These are the activations of a small neural network, seen along a few directions. Each row is one input.
In each table, some parts of the input vary, and every possible input appears once, in random order.
A made-up example of a description, with smaller parts first: one of 6 places along a line, together with either a single point or (one of 2 separate values, together with one of 5 places around a ring) or one of 11 places around a ring.
Shared parts are said once, and a part with two or three values counts as separate values.
(in the rows, 128 means zero)

Other details of the inputs vary at random and push rows far along two fixed directions, the same in every table; ignore that.

A family of inputs:
r1: [138 150 148 152 127 126 171 155 112 123 130 120 111 135 143 131 135]
r2: [145 139 126 150 143  52 154 143  96 111 139 125 128 124 150 163 129]
r3: [152 142 142 156 135  97 176 141  95 105 135 124 114 131 152 145 140]
r4: [144 144 144 152 136 109 174 150  97 113 136 121 116 135 154 139 135]
r5: [101 144 158 124 132 184 129 192 141 147 105 100 121 156  81  90 108]
r6: [135 115 136 128 142 113 125 150 109 129 108 116 135 149 128 117 120]
r7: [131 118  97 114 100 174 113  38 170 120 143 160 117  94 133 129 145]
r8: [124 125 138 123 130 126 120 154 121 140 128 125 128 135 121 123 128]
r9: [138 127 103 141 102 131 133  51 151 113 153 155 122  88 162 154 147]
r10: [135 137 144 156 140  85 154 153 100 121 124 111 137 133 145 145 129]
r11: [140 135 135 145 138  68 149 148  93 122 136 127 135 129 151 153 134]
r12: [125 105 105 123 114 118  92  73 140 128 150 143 132 101 141 145 137]
r13: [102 146 149 127 131 159 125 183 137 139 124 113 112 143  92 107 113]
r14: [132 116 134 125 136  97 129 149 105 128 128 130 133 137 135 131 127]
r15: [144 146 137 145 145  90 151 157 111 122 122 112 134 137 134 144 122]
r16: [144 118  91 122 126  97 116  59 139 115 137 145 148  99 153 157 134]
r17: [113  97 106  95 111 164  77  80 159 143 134 146 127 117 112 114 127]
r18: [139 128 104 142 103 130 134  59 151 111 152 149 123  92 160 152 149]
r19: [128 124 102 113  96 189 110  51 176 127 140 157 115  99 123 120 143]
r20: [156 136 130 149 150  52 160 142  88 107 124 119 143 131 160 159 128]
r21: [124 134 159 151 144 118 145 187 105 134 112 100 129 150 123 121 122]
r22: [136 131 126 129 138  88 138 146 105 119 134 129 133 129 137 141 125]
r23: [109 116  97  91 112 170  86  80 168 139 136 152 131 109 107 118 125]
r24: [122 108  94 106 115 125  98  61 146 129 144 158 139 102 136 141 136]
r25: [ 96 119 167  97 132 198 106 213 133 159 100 108 109 178  67  65 104]
r26: [151 146 144 165 136  81 186 147  90 109 136 120 115 130 167 153 140]
r27: [118 151 160 132 122 187 152 182 137 138 117 111 105 153 106  94 127]
r28: [163 135 113 145 146  46 149 108 103 100 135 129 145 116 168 172 131]
r29: [145 146 145 166 120 107 172 135 116 106 132 129 106 120 148 149 142]
r30: [115 135 156 125 142 146 140 183 119 140  99 108 128 159 105 102 116]
r31: [114 121 101  92 113 191  84  78 180 144 124 143 140 113 101 108 122]
r32: [131 107 102 116 126 129 102  77 141 129 125 142 144 114 136 132 132]
r33: [153 119 132 157 148  50 150 139  82 114 119 113 137 137 160 156 132]
r34: [145 123 137 145 136  67 136 149  92 126 135 120 129 133 149 151 134]
r35: [ 91 125 165 100 131 201 111 209 138 161 100 112 111 170  68  71 109]
r36: [150 142 138 154 136  95 174 143  97 107 139 119 121 132 162 144 140]
r37: [114 108 104  97 114 191  77  77 172 148 122 142 142 117 106 104 126]
r38: [133 129 139 128 142 112 138 151 111 126 112 121 140 143 131 123 122]
r39: [143 117 119 137 134  98 119 112 114 127 124 124 142 127 144 141 132]
r40: [135 119  86 113 114 108 101  56 146 123 154 157 142  90 145 156 138]
r41: [103 146 155 125 134 183 129 190 146 144 107 100 117 155  80  92 105]
r42: [114 146 159 130 126 186 154 181 134 135 116 110 103 155 105  92 126]
r43: [124 142 131 127 133 124 127 155 128 132 132 123 123 132 114 128 121]
r44: [107 106 104 102 106 170  77  72 167 141 144 150 132 101 116 122 132]
r45: [101 126 165 104 140 202 116 205 137 155  88 104 125 174  74  64 104]
r46: [127 140 137 147 133  90 145 154 109 122 137 120 126 124 136 146 127]
r47: [137 125 102 121 131  93 118  98 127 114 146 144 135 111 141 150 128]
r48: [142 117  94 125 122 104 111  56 138 122 138 147 152 100 155 153 139]
r49: [113 129 159 140 139 149 129 190 115 142 105  96 123 158 102 102 115]
r50: [123 120  97 103 123 155  98  74 168 129 129 140 137 111 116 126 122]
r51: [119 131 138 138 128 111 133 144 116 128 135 126 128 126 131 137 130]
r52: [ 93 102 100  69 105 217  65  77 183 150 130 159 135 118  88  88 120]
Description of these inputs: one of 4 places along a line, together with either one of 3 separate values or (one of 2 separate values, together with one of 5 places along a line).
Changing only the place on the line of 4 turns r5 into r31. The same change can be made to r10. Which row results?
Answer: r48
Change only the place on the line of 4 in r25. List by row number the other rows that result.
Answer: r12, r17, r34
Change only the place on the line of 5 in r45. List by row number the other rows that result.
Answer: r6, r20, r28, r38
Change only the choice among 3 separate values in r18. List by row number the other rows that result.
Answer: r9, r29
Change only the choice among 2 separate values in r32. List by row number the other rows that result.
Answer: r35
Change only the choice among 2 separate values in r24. List by row number the other rows that result.
Answer: r30

A family of inputs:
r53: [128 139 141  85 155 161 155 177 103 152  90 129 121 182  97  86 115]
r54: [150 107 146 141 127 120 131 162  99 121 112 107  98 155 132 122 136]
r55: [144 124 112 110 122  87 141 123 116 101 126 139  99 124 130 129 132]
r56: [117 132  79 114  87 110  85  37 168 138 177 158 138  77 141 164 146]
r57: [133 140 163 140 132 169 158 161 147 131  75 106 146 139 125  98 123]
r58: [130 156 158 140 165  94 138 223  99 124 116  92 147 155 105 128  86]
r59: [101 142 159 153 114 184 166 150 138 130 120 117 111 129 132 116 121]
r60: [168 114 128 172 130  72 144  93 102  98 125 128 112 123 151 164 142]
r61: [124 117 151 139 113 172 138 169 103 139 144 126 108 147 136  90 132]
r62: [132 147 108 112 115 178 120  99 162 136 103 135 156 126 125  98 130]
r63: [144 152 128 151 131 119 147 142 142 112 127 110 108 143 117 128 126]
r64: [141 154 124 141 129  44 149 134 107 117 173 126 128 101 151 193 124]
r65: [105 128 162 142 113 181 144 145 117 126 130 125 109 138 124  99 130]
r66: [144 122 161 135 143 133 155 131 107 124  91 111 142 153 141 116 135]
r67: [150 122 130 171 126  17 138 106  77 116 156 142 134  96 173 199 160]
r68: [113 129 129 107 124 141 157 153 114 115 148 158 114 132 116 113 138]
r69: [ 83  84 130  86 130 203  58 149 156 165 107 113 141 162  90  72 109]
r70: [141 153 143 131 150 138 145 172 140 118 127 103 101 141  91 118 107]
r71: [155 140  85  95 136 168  98  52 171 113 130 161 159 104 134 135 132]
r72: [112 106 141 134 146 107 108 146 107 137 107 105 151 142 114 120 121]
r73: [159  83  86  92 115 150 100  21 146 148 132 149 152 117 167 123 144]
r74: [104 123 128 124 113 245  96 109 206 148  98 123  97 136  66  80 111]
r75: [112 142 175 122 132  78 160 238  98 124 134 131 106 160 109 130 118]
r76: [146 158 117 179 128  36 197 113  81  91 163 127 131 104 203 189 157]
r77: [115  88  93  94  95 162  41  53 178 148 161 176 127  88 137 130 149]
r78: [117  92  70  82 131  93  77  42 146 116 136 177 154  99 145 152 111]
r79: [126 165 138 128 142 135 167 161 127 116 158 119 110 126 130 140 133]
r80: [106 133 138 148 122 148 118 151 133 163 127 129 119 112  99 138 132]
r81: [134 138 106 145 140  55 120 124 107 122 132 110 163 119 152 149 118]
r82: [106 110 108 126 132 139  90 104 144 148 115 111 160 112 108 120 122]
What is each input in this table made of?
Answer: one of 5 separate values, together with either a single point or one of 5 places along a line

A family of inputs:
r83: [112 102 110 127 116 101  96  94 130 130 138 134 128 107 131 145 128]
r84: [ 92 146 131 126 110 154 107 133 155 142 168 128 116 103 109 133 132]
r85: [156 121 127 141 144  91 151 116  93 122 130 114 141 128 166 146 135]
r86: [110 126 163 144 131 160 129 187 122 148  93  99 120 149 107  95 124]
r87: [152 121 112 132 119 106 144  84 120 115 148 151 118 119 162 148 147]
r88: [140 131 140 154 119  97 152 134 115 118 129 127 107 125 140 145 146]
r89: [130 153 154 136 139 132 171 184 113 117 116 116 112 155 129 112 120]
r90: [133 110 100 110 129 128  90  94 150 131 138 136 127 119 118 129 121]
r91: [121 124 151 124 133 163 130 146 118 144 112 117 133 145 122 104 127]
r92: [121 142 192 135 127 156 172 222 107 141 105 112  92 173 105  94 124]
r93: [ 87 114 155 102 122 176 108 182 124 153 110 124 118 159  78  81 111]
r94: [158 138 131 162 134  78 164 132  99  96 138 119 118 128 153 158 137]
r95: [157 135 137 163 129  77 162 132 101 103 138 126 115 131 154 157 143]
r96: [141 128 106 128 131 107 124  82 131 118 132 135 156 119 161 141 138]
r97: [ 93 101 107  67 113 227  56  96 173 160 129 154 128 131  76  72 119]
r98: [129 128 141 149 134 137 125 149 118 137 113 109 129 139 129 124 129]
r99: [143 105  92 106 131 104 102  82 129 121 145 152 142 110 144 139 134]
r100: [ 99 159 163 136 119 149 143 216 118 150 151 118 112 137 112 116 121]
r101: [129  98 128 131 123 120 124  89 122 127 129 144 147 118 153 133 141]
r102: [115 149 155 143 140 153 143 183 133 143  98 101 136 153  94 108 112]
r103: [150 126 130 154 136 100 139 133 113 121 122 105 137 132 150 142 129]
r104: [161 142 128 167 144  63 154 131 103 114 122 107 146 125 163 154 132]
r105: [ 91  93  90  75 101 220  39  58 201 154 135 157 123 110  78  99 117]
r106: [134 126 116 121 126 148 141 115 127 119 138 134 112 128 137 125 134]
r107: [124 128 117 110 133 116 113 118 142 128 130 130 136 118 114 145 115]
r108: [129 151 158 147 139 135 160 180 121 110 118 108 114 145 118 119 118]
r109: [131 131 108 125 130 117 130  89 140 126 126 139 156 117 145 144 135]
r110: [142 119  97  99 127 102 101  86 137 116 137 153 152 110 148 140 132]
r111: [140 123  98 115 130  94 100  78 143 119 140 138 140 102 140 153 125]
r112: [117 147 127 122 126 148 156 140 138 127 119 134 116 132 119 119 121]
r113: [127 143 123 133 126 140 139 104 146 115 128 135 126 107 119 133 123]
r114: [131 138 110 110 136  96 130 127 114 128 123 140 143 122 122 143 127]
What is each input in this table made of?
Answer: one of 2 separate values, together with either a single point or (one of 3 separate values, together with one of 5 places along a line)
Changing only the choice among 2 separate values turns r86 into r101. The same change can be made to r95. Which row results?
Answer: r87
Change only the choice among 3 separate values in r91. List by row number the other rows that result.
Answer: r87, r97
